M =
[[124 129 117 134 143 117 123 120]
 [134 100 144 121 113 144 127 126]]
Indices start at 1.
(1, 1): 124
(1, 3): 117
(2, 5): 113
(1, 6): 117
(1, 7): 123
(2, 1): 134

data =
104  134  133  133
118  136  123  126
111  127  140  130
117  133  125  125
116  133  125  125
105  138  126  132
110  130  137  132
113  127  138  129
102  136  128  131
Indices start at 1.
(1, 1)	104
(7, 4)	132
(7, 3)	137
(1, 4)	133
(8, 4)	129
(6, 1)	105
(8, 2)	127
(1, 2)	134
(2, 2)	136
(4, 4)	125

B =
140	117	129	130	128	132	130
118	117	140	129	143	134	112
128	119	135	128	131	132	118
138	118	130	130	129	131	129
135	121	131	135	125	126	122
135	121	131	132	127	128	130
139	103	140	127	142	147	132
144	112	127	126	128	134	134
140	101	144	123	147	154	130
Indices start at 1.
(1, 1) => 140
(2, 7) => 112
(6, 1) => 135
(5, 1) => 135
(9, 1) => 140
(2, 3) => 140
(9, 6) => 154
(7, 4) => 127
(7, 7) => 132
(1, 6) => 132
(4, 3) => 130
(6, 6) => 128
(9, 4) => 123
(4, 4) => 130
(3, 7) => 118
(4, 1) => 138
(8, 5) => 128
(9, 5) => 147
(9, 7) => 130
(1, 4) => 130
(5, 7) => 122

arr =
array([[146, 146, 141, 142, 146, 142, 144, 143, 142, 142, 141],
       [141, 142, 150, 142, 149, 146, 145, 144, 145, 150, 155],
       [146, 149, 146, 142, 145, 137, 148, 140, 146, 147, 149],
       [139, 142, 143, 150, 140, 151, 140, 150, 140, 139, 142],
       [144, 148, 145, 143, 150, 144, 143, 142, 145, 143, 151],
       [149, 137, 150, 135, 148, 144, 138, 143, 139, 152, 142],
       [146, 145, 139, 146, 139, 143, 137, 139, 146, 147, 140],
       [149, 149, 142, 145, 154, 142, 151, 150, 141, 144, 140],
       [141, 140, 144, 146, 144, 140, 148, 138, 144, 143, 142],
       [144, 146, 138, 145, 139, 143, 138, 143, 147, 141, 144]])
Indices start at 1.
(1, 1): 146
(7, 2): 145
(6, 10): 152
(10, 7): 138
(8, 5): 154
(10, 3): 138
(3, 8): 140
(10, 5): 139
(4, 5): 140
(6, 1): 149
(3, 3): 146
(5, 3): 145
(3, 1): 146
(4, 6): 151
(9, 11): 142
(5, 2): 148
(5, 11): 151
(6, 2): 137
(8, 2): 149
(5, 9): 145
(1, 10): 142
(3, 9): 146
(1, 8): 143
(6, 8): 143
(1, 4): 142
(1, 7): 144
(4, 2): 142
(7, 9): 146
(10, 6): 143
(5, 5): 150
(9, 7): 148

m =
127  124  132  140  142  152
139  125  145  141  129  131
129  141  122  120  132  124
128  126  127  124  119  116
138  135  136  128  117  109
132  141  128  130  142  139
127  119  134  142  142  154
129  124  133  138  139  146
Indices start at 1.
(1, 1) => 127
(8, 2) => 124
(5, 5) => 117
(3, 4) => 120
(5, 6) => 109
(3, 5) => 132
(3, 1) => 129
(5, 4) => 128
(2, 5) => 129
(4, 6) => 116
(7, 4) => 142
(6, 4) => 130
(2, 6) => 131
(4, 4) => 124

a =
[[149 133 110 137 121 130]
 [125 127 143 122 121 121]
 [105 123 132 124 145 135]
 [114 126 131 126 139 131]
 [143 133 113 135 125 129]
 [127 128 142 122 120 120]]
Rows and columns are counted from 1.
(1, 1)	149
(2, 1)	125
(5, 2)	133
(4, 3)	131
(5, 5)	125
(2, 3)	143
(2, 6)	121
(3, 1)	105
(3, 4)	124
(2, 2)	127
(4, 4)	126
(1, 2)	133
(1, 4)	137

A =
[[132 123 138 133 119 133 129 134 129 126 124 122 142]
 [119 125 115 124 116 127 135 135 117 135 121 123 115]
 [131 131 146 125 121 135 111 117 125 123 127 142 127]
 [119 132 120 126 132 127 124 130 127 140 139 126 126]
 [136 115 142 118 135 142 132 142 140 142 117 120 135]
 [118 135 133 134 129 120 137 131 114 124 127 127 117]
 [138 139 121 141 141 130 127 135 129 120 114 130 127]
 [122 134 120 121 120 125 138 122 123 129 126 136 106]
 [136 123 122 133 131 121 131 130 131 130 124 143 132]
 [145 132 127 134 127 147 127 130 134 120 124 126 135]
 [120 128 138 131 142 122 145 129 110 123 114 126 122]
 [124 125 135 135 114 126 117 132 122 131 134 141 139]
 [129 130 124 126 127 125 121 129 132 117 115 125 134]
 [121 134 130 135 120 127 124 128 123 130 120 133 134]]
Indices start at 1.
row 1 col 1 = 132
row 2 col 2 = 125
row 13 col 9 = 132
row 7 col 8 = 135
row 2 col 11 = 121
row 1 col 7 = 129
row 9 col 13 = 132
row 13 col 1 = 129
row 8 col 7 = 138
row 12 col 5 = 114
row 5 col 3 = 142
row 5 col 8 = 142
row 1 col 6 = 133
row 13 col 12 = 125
row 1 col 13 = 142
row 4 col 6 = 127
row 14 col 3 = 130
row 3 col 11 = 127
row 3 col 1 = 131
row 2 col 12 = 123
row 11 col 5 = 142
row 3 col 2 = 131
row 2 col 4 = 124
row 6 col 5 = 129
row 7 col 6 = 130
row 14 col 11 = 120
row 14 col 12 = 133
row 4 col 3 = 120
row 8 col 10 = 129
row 12 col 4 = 135
row 12 col 6 = 126
row 11 col 8 = 129
row 3 col 8 = 117
row 11 col 3 = 138
row 5 col 10 = 142
row 11 col 6 = 122
row 4 col 4 = 126
row 9 col 10 = 130

W =
[[113  99 121 130]
 [108 130 140 143]
 [137 100 127 155]
 [138 130 129 126]
 [127 125 126 127]
 [132 109 144 131]
 [117 128 122 128]]
Indices start at 1.
(1, 1) => 113
(5, 2) => 125
(6, 1) => 132
(4, 1) => 138
(4, 3) => 129
(5, 1) => 127
(4, 2) => 130
(7, 3) => 122
(1, 2) => 99
(4, 4) => 126
(7, 4) => 128

X =
[[128 128 128 129 128 128 129]
 [157 139 129 144 157 124 111]
 [128 128 128 127 128 128 128]
 [115 105 146 146 127 133  98]]
Rows and columns are counted from 1.
(1, 1) = 128
(1, 2) = 128
(3, 7) = 128
(3, 4) = 127
(3, 3) = 128
(4, 6) = 133
(2, 5) = 157
(1, 7) = 129
(3, 6) = 128

x =
112  112  111  123  128  129  141
126  137  137  126  123  125  111
115  113  114  136  145  112  124
129  126  129  132  130  124  132
151  125  122  103  103  113  119
117  133  133  139  137  130  130
109  108  107  115  125  142  141
124  120  118  118  124  134  129
Indices start at 1.
(1, 1) => 112
(7, 7) => 141
(1, 4) => 123
(5, 1) => 151
(4, 4) => 132
(6, 2) => 133
(1, 2) => 112
(7, 3) => 107
(6, 6) => 130
(5, 5) => 103
(1, 6) => 129
(3, 7) => 124
(7, 2) => 108
(8, 6) => 134
(4, 2) => 126

grid =
128	133	127	145	107	133	123	121	120	105	128	121
126	122	108	129	110	142	132	139	125	138	129	116
126	119	113	129	129	134	120	129	121	128	129	130
119	125	114	140	116	127	112	130	123	117	121	126
123	127	117	134	117	137	131	131	126	130	124	116
128	122	121	131	126	140	125	122	121	125	127	128
139	139	123	143	100	136	110	128	122	106	136	126
124	117	115	127	118	139	133	133	124	137	127	123
124	127	122	137	125	138	131	120	120	120	125	119
134	121	120	125	122	141	130	128	122	131	135	129
122	129	132	138	122	127	113	121	127	119	115	133
Rows and columns are counted from 1.
row 1 col 1 -> 128
row 10 col 11 -> 135
row 6 col 12 -> 128
row 8 col 11 -> 127
row 11 col 11 -> 115
row 6 col 11 -> 127
row 9 col 9 -> 120
row 2 col 11 -> 129
row 3 col 3 -> 113
row 11 col 12 -> 133
row 1 col 8 -> 121
row 10 col 5 -> 122
row 3 col 10 -> 128
row 3 col 11 -> 129
row 6 col 9 -> 121
row 6 col 7 -> 125
row 4 col 8 -> 130
row 7 col 9 -> 122
row 5 col 1 -> 123
row 4 col 9 -> 123
row 1 col 6 -> 133
row 4 col 12 -> 126
row 8 col 5 -> 118
row 5 col 2 -> 127
row 1 col 10 -> 105
row 8 col 10 -> 137
row 6 col 4 -> 131
row 6 col 6 -> 140
row 7 col 6 -> 136
row 5 col 5 -> 117
row 10 col 2 -> 121
row 2 col 4 -> 129
row 2 col 5 -> 110
row 1 col 2 -> 133
row 7 col 7 -> 110
